These are the activations of a small neural network, seen along a few directions. Each row is one input.
Each table varies a few parts of the input and shows all the possible inputs, shuffled.
A made-up example of a description, with smaller parts first: line(6) and (point or line(9) or (values(3) and ring(8))).
Shared parts are said once, and a part with two or three values counts as separate values.

Other details of the inputs shift rows strongly along two fixed directions, in all tables alike. That doesn't count.

Rows:
R1: [  1   9 -19  17   3  -7   8   5  -2   2  -6 -10]
R2: [  0   2  -7  14   9  -1  19   2  -1   2 -14 -10]
R3: [ -1   4 -13  22   6  -3  12  -5   0   6  -5  -7]
R4: [ 17 -18  38   4 -34   3   1   0 -61  -5  28 103]
R5: [ -2  -3  -7  15  10   5  16  10   1  -1  -6 -12]
R6: [ 15  10  -1  19  11   5   4  -1  -1  11   0 -11]
R7: [  8  -7  -9   4  -7 -13  10  11   0  16  -3 -20]
R8: [-7 -2 -5  9  1  5  9 18 -3 -6 -5 -5]
R9: [ -7  -6   1  16   4  -3  11  20   5  -7 -11 -15]
R10: [-23  14   5 -44  -8  14 -55 -29  24 -14   2  -2]
R11: [ 15  -6 -15   4   0  -3  14  -2  -2  20   0 -19]
R12: [ -3   6 -10  20   2 -14   8  10   2   2 -10  -9]
R13: [ -2   4 -10  12   5  -3  15  12  -2  -2 -14 -12]
R14: [ 15 -25  19 -16 -57 -10   3   2 -63   9  32 103]
R15: [ 6 -3  5 -4  0 -5 32  7 10 -9 35  4]
R16: [  8  10  -6  19  16  -4   8  -2  -6   8  -2 -10]
R17: [ 15 -10 -10  -5  20 -15  30  10  34  14  17  -9]
R18: [ -4   0   4   6  -6 -12  12  15  -9  -5 -14  11]
R19: [-22   0  12 -42  -1  19 -48 -33  21 -19   0  -3]
R20: [  8   1 -12  16   1   5   8  15  -1  -4  -6 -12]
R21: [-24   9  14 -39 -10   7 -53 -25  27 -15  -3   0]
R22: [-24   2  23 -45  13  18 -46 -25  15 -17   2  -7]
R23: [ 12   9 -12  19   5   5   9   0   4   9  -5  -9]
R24: [-23  -1  17 -44  -6   9 -52 -20  23 -27  -7  -6]
R25: [ 19  -4  -5   6   8  -3  11   0  -8  23   5 -20]
R26: [  4   6   2  14  17   1  15   5  -6   6 -10 -12]
Each input here is: values(2) or (line(4) and (point or ring(5))).
Change only the ring(5) part in R3. List by row number the other rows that result.
Answer: R2, R5, R19, R23
Change only the line(4) part in R19. List by row number the other rows that result.
Answer: R4, R20, R24

Rows:
R27: [ -9   4  27  -4 -28  15 -36 -26 -46  -9   4  76]
R28: [ 22 -12 -18  45   0 -19  63  44  -8  10   1   0]
R29: [ 15  -5 -12  54   0  -9  50  45 -16   0 -10  -7]
R30: [-24   6   2 -63   3   9 -66 -41  28  -6 -10 -37]
R31: [  7 -12  16 -31 -38  -6 -13 -16 -36   7  22  73]
R32: [-28  14   8 -61   1  18 -76 -42  27 -11 -12 -32]
R33: [  7   5  -5  63   7   1  40  34 -27 -11 -16  14]
R34: [ 15 -16 -13  43  -6 -14  55  41 -17   5  -5   0]
R35: [-43  10  18 -49   9  16 -63 -26  39 -34 -19 -20]
R36: [ 20  -7 -19  43   0 -24  61  38   2  11   8  -2]
R37: [  -5   25  -30   20   43   12  -15   -5   36   11  -44 -101]
R38: [   8   19  -44    5   42   -7    3   -6   57   23  -18 -109]
R39: [  0 -19  40 -35 -15   2   7 -13 -15  -9  51  78]
R40: [ 16 -13  30 -31 -18   7  -8 -29 -24  12  49  67]
What do these inputs look like to the network?
Answer: values(2) and (point or line(6))
The inputs of R32 and R29 match in every part but the values(2) part. If R40 is changed in the same way as R32 into R29, which row does it become?
Answer: R39
Change only the values(2) part in R37. List by row number the other rows that result.
Answer: R35

Rows:
R41: [ -4   0  13  14   6   1  16  -4 -17   4  -3   7]
R42: [ 23   8 -10  16  -5   3   3  -8  -4   8   5   7]
R43: [ 11 -15   8  -3  -1 -12  15  15  10  11  11   4]
R44: [ -3   3   0  11   3 -12   8  -4  -9  10   8   5]
R45: [ 13  -2  10  15  16   5   1   1 -17   1  -4   8]
R46: [  1  -9 -13   5  -4  -8  15   6   8   6  12  13]
R47: [ 8  1  1  2 -6  4 12 18  0  1 15  5]
R48: [-36  -3  33 -76 -15  24 -62 -32   4 -39  21  42]
R49: [  8   6   0  21   7  17   6  -7 -13   5  -8  13]
R50: [ -8 -10  -2   6 -12 -18   5  20   1  -6 -21   9]
R51: [-12  10 -23 -40  22   5 -26 -23  74  -7  -7 -82]
R52: [-15  17 -13  -7  37   5   9  -4  29   1 -20 -62]
R53: [ 11 -14   1   1  -6  -1  14  17  13   4  14   4]
R54: [ 14  -1   3  20   9  16   0   3 -14  -6   0   9]
R55: [ -7  -9 -10  12 -17  -7   4  22   4 -12 -18   7]
R56: [ 14 -10  -3  -5  -7 -21  19   1   9   8  11   7]
R57: [  3  -7  10  16   3  12   7   7 -14 -14   8   2]
R58: [  6 -19   2   4   3   5  15  14   2 -11   8   7]
R59: [20  2  3 16 -1 11 -2  6 -5 10  6  9]
R60: [-12   6  -3   7 -10 -13   3  21 -11 -10 -20   6]
R61: [  7   5   7  16  12   5   8  -9 -17  11 -11  14]
R62: [-4  5 -3  7  1 10 21  6 -9 -5  1 10]
R63: [ -8  13  -9 -10   9  11 -31 -26  14   3   0  -3]
R64: [ -9   3  -1  25 -18   0  -3  14 -12 -14 -17   3]
R65: [  2  -7  17  11   9   1   9   5 -16  -7   5   1]
R66: [ -1   4  -7   6   0 -16  20   8 -12  10  10  18]
R67: [-21  16 -12  11  18  -4 -16   4  27  -9 -39 -70]
R68: [ -2   7 -16   6  -2  -3  14   7  -3   3  12  10]
R69: [-18 -28  38 -99 -67   4 -81 -51 -54   6  21  91]
R70: [  5 -20   9  -1   9  -6  17  13  -1  -5   5   7]
R71: [  2   8  -7  28 -11   5 -11   9 -13  -7 -26  10]
R72: [ -2  13 -10 -10  28  -2   1  10  37   6  -5 -66]
R73: [  1  -4   8   0  11  -1  15  14 -12  -9   5   4]
R74: [ 7 -3 16  8 -1 -5  7  8 -6  8 11 -1]
R75: [19  2  9 12  5 -1  0  4 -7 16  3  7]
R76: [  0 -10  -7  -1   2 -19  16   3   6  13   9  13]
R77: [  1   7  -1  22  -5  -6 -10   8 -15   0 -29   9]
R78: [-11   2 -19  -4  30  12   9  -4  44  -2 -17 -59]
R79: [ 12   4  -3  12 -12  -2  10  -4  -4   0  14   1]
R80: [ -3   2   6  18   0  12  14  -3 -13  -3   1   6]
R81: [ 10   6  -6  -4  -5 -16  18   2  -2   5  11   3]
R82: [ 11  -3  10  17 -10   5  10  13  -8   3  16   6]
R83: [-23  11  17 -57  -3   1 -51 -45  28 -11  10 -17]
R84: [  8   7  -6  15   9  -7   1  -8 -10  18   0  12]
R85: [-51  16  11 -74   3  20 -83 -58  45 -21   9 -22]
R86: [-21  19 -27   5  13   4 -10  15  32 -17 -35 -64]
R87: [ 23   7  -3  10   0  -9   4 -10  -7  15   3   7]
R88: [ -2 -12   5  -1   7  -6  23   2   1   5  -3  11]
R89: [ 22 -25  -9  -6 -43   1  -1   0 -56  26   4  32]
R90: [ 12   6 -12   1 -11  -4  17   5  -1  -1  14   5]
What do these inputs look like to the network?
Answer: values(2) and (point or (line(4) and (point or ring(5))))
The inputs of R76 and R46 match in every part but the values(2) part. If R84 is changed in the same way as R76 into R46, which row does it become?
Answer: R63
Change only the values(2) part in R51. List by row number the other rows that result.
Answer: R56
Change only the values(2) part in R52. List by row number the other rows that result.
Answer: R62

Rows:
R91: [-41  29   8 -38  33  24 -58 -38  45 -27 -19 -45]
R92: [  0  11 -21  47  31  -1  27  26   8  -4 -36 -57]
R93: [-24  11   2 -47  10  15 -66 -33  33 -12 -20 -46]
R94: [-32  -6  36 -51 -31   7 -53 -18  -7 -30   4  57]
R95: [ 25 -13  -5  53   4  -2  56  39 -27   7   2  11]
R96: [-34   9  11 -45  15  16 -56 -23  40 -27 -17 -38]
R97: [-22  12 -14  -4  10   1 -20   5  36 -16 -25 -44]
R98: [  0   1 -10 -24   7   2 -16 -12  21   5   0 -42]
R99: [-32   3  24 -58   0  22 -55 -38  27 -26  11  10]
R100: [ 19 -16  30 -15 -36 -11   9 -15 -48  15  48 111]
R101: [ 15  20 -24  56  45   6  35  22  25   4 -20 -67]
R102: [-20   1  18 -73   2   6 -53 -52  31   0  23   2]
R103: [-13  11  -3  -6  16  13 -28 -15   2   0 -25 -36]
R104: [ 33  -7  -6  57  -3  -5  39  30 -41  21  -7  11]
R105: [ 13  13 -34  52  30  -3  25  20   3  14 -42 -74]
R106: [-24  -4  14 -79 -12  -3 -51 -39  26  -1  12   3]
R107: [  0   0  -7 -30  24  -1  -9 -16  31  16   4 -49]
R108: [-38  11  -7 -59   8   5 -48 -21  62 -22  -4 -51]
R109: [-29  -6  42 -49 -19  17 -55 -24  -9 -27  11  54]
R110: [ 13  -5  18  -5 -27   6  -6 -15 -38   5  26  76]
R111: [-33  18 -11 -47   3   8 -69 -30  45 -12 -26 -50]
R112: [ 14  -7  32   3 -40   3 -12 -13 -59   1  26 110]
R113: [ 16   8 -47  41  17 -10  31  25  21  18 -28 -71]
R114: [ 35 -11 -13  50  -2  -3  47  28 -36  23   0   7]
R115: [ 34  -2  -8  63  -2  -5  40  22 -35  20  -3  13]
R116: [  4   0  27   6 -32   4 -12 -16 -60  -1  14  97]
R117: [ 21   3 -43  31  18 -25  45  23  25  29 -12 -62]
R118: [  1   7  -9  -8  14  12 -16 -19  20   6  -4 -35]
R119: [ -9  -1   3 -21  17   9  -7  -2  26  -8   7 -35]
R120: [ 16 -18  29 -11 -45  -3   1 -12 -52   7  43 101]
R121: [  4   5 -20  60  -2 -14  41  39 -19  -2 -26   0]
R122: [ -4 -12  26  -3 -52  -6 -14  -3 -67  -4   2  99]
R123: [ 16  -8 -19  51 -11 -15  52  43 -16   3  -6  15]
R124: [ 11   0 -23  28  17  -9  41  31  21   5  -8 -56]
R125: [  9  -3   3  53   4  -1  39  31 -38  -1 -13  18]
R126: [ 23 -17  -3  29   1 -20  57  30 -15  11  16  19]
R127: [-27  13  -5  -4  16   5 -19   1  22 -18 -34 -45]
R128: [ 20 -13  -6  42  -3  -6  46  34 -23   1   0  16]
R129: [-26 -11  21 -57 -28 -12 -27 -16   9 -15  25  57]
R130: [  6 -16  26  -5 -52  -6 -13   1 -56  -1  10  92]
R131: [ 20  11 -27  36  49  -8  53  18  38  17   2 -68]
R132: [ 28 -14  -8  46  -3 -13  60  40 -22   7  11  10]
R133: [-10  -3  -3 -25  12 -10   5   1  34  -1   2 -31]
R134: [  2  -1 -12 -27  18  -7  -6 -14  31  14   1 -46]
R135: [ 17   4 -18  36  29   0  43  20  21   7   4 -51]
R136: [ 22  -2  -1  62   7  -2  44  30 -22   4  -3  12]
R137: [-44  14  26 -49   7  22 -65 -41  21 -31  -8   3]
R138: [ 25 -14  -6  37  15 -15  64  33  -9  17  14  -3]
R139: [ 11 -22  23 -18 -55 -11   1   1 -51   5  31  92]
R140: [ 41  -1 -13  50   0  -8  53  20 -28  26  19  13]
R141: [ -7   8 -24 -21   1  -5 -17  -8  34   5  -6 -49]
R142: [-28  13  15 -51  14  24 -50 -37  37 -23   8  -8]
R143: [ 15  18 -29  56  34   3  26  11   4  17 -32 -66]
R144: [-21   1   7 -58  -6  13 -57 -35  18 -11  -3  -9]
R145: [-25  12  -3 -69  26  19 -62 -42  58  -4  -3 -81]
R146: [-19 -10  23 -58 -38   7 -52 -29 -12 -11   9  51]
R147: [  8 -24  38 -11 -33 -11  20  -3 -41  -1  48 111]
R148: [ 19  11 -21  37  34   2  43  18  23   8   5 -52]
R149: [ -4 -19  23  -9 -38  -3   3  10 -33 -13  14  75]
R150: [ 11   3 -20  51 -17 -16  27  26 -35  11 -23  16]
The inputs of R96 and R93 match in every part but one. If R129 is changed in the same way as R96 into R93, which row does it become?
Answer: R117
The inputs of R123 and R113 match in every part but one. If R125 is changed in the same way as R123 into R113, which row does it become?
Answer: R103
What do these inputs look like to the network?
Answer: values(2) and line(5) and line(6)
Start at R103 and move only the line(5) part, one step at a time. The first step leads to R104. Which rows follow, in order?
Answer: R114, R145, R107
Change only the line(5) part in R149. List by row number the other rows that result.
Answer: R94, R124, R127, R133
Change only the values(2) part in R122. List by row number the other rows that result.
Answer: R127
Change only the values(2) part in R105. List by row number the other rows that result.
Answer: R92
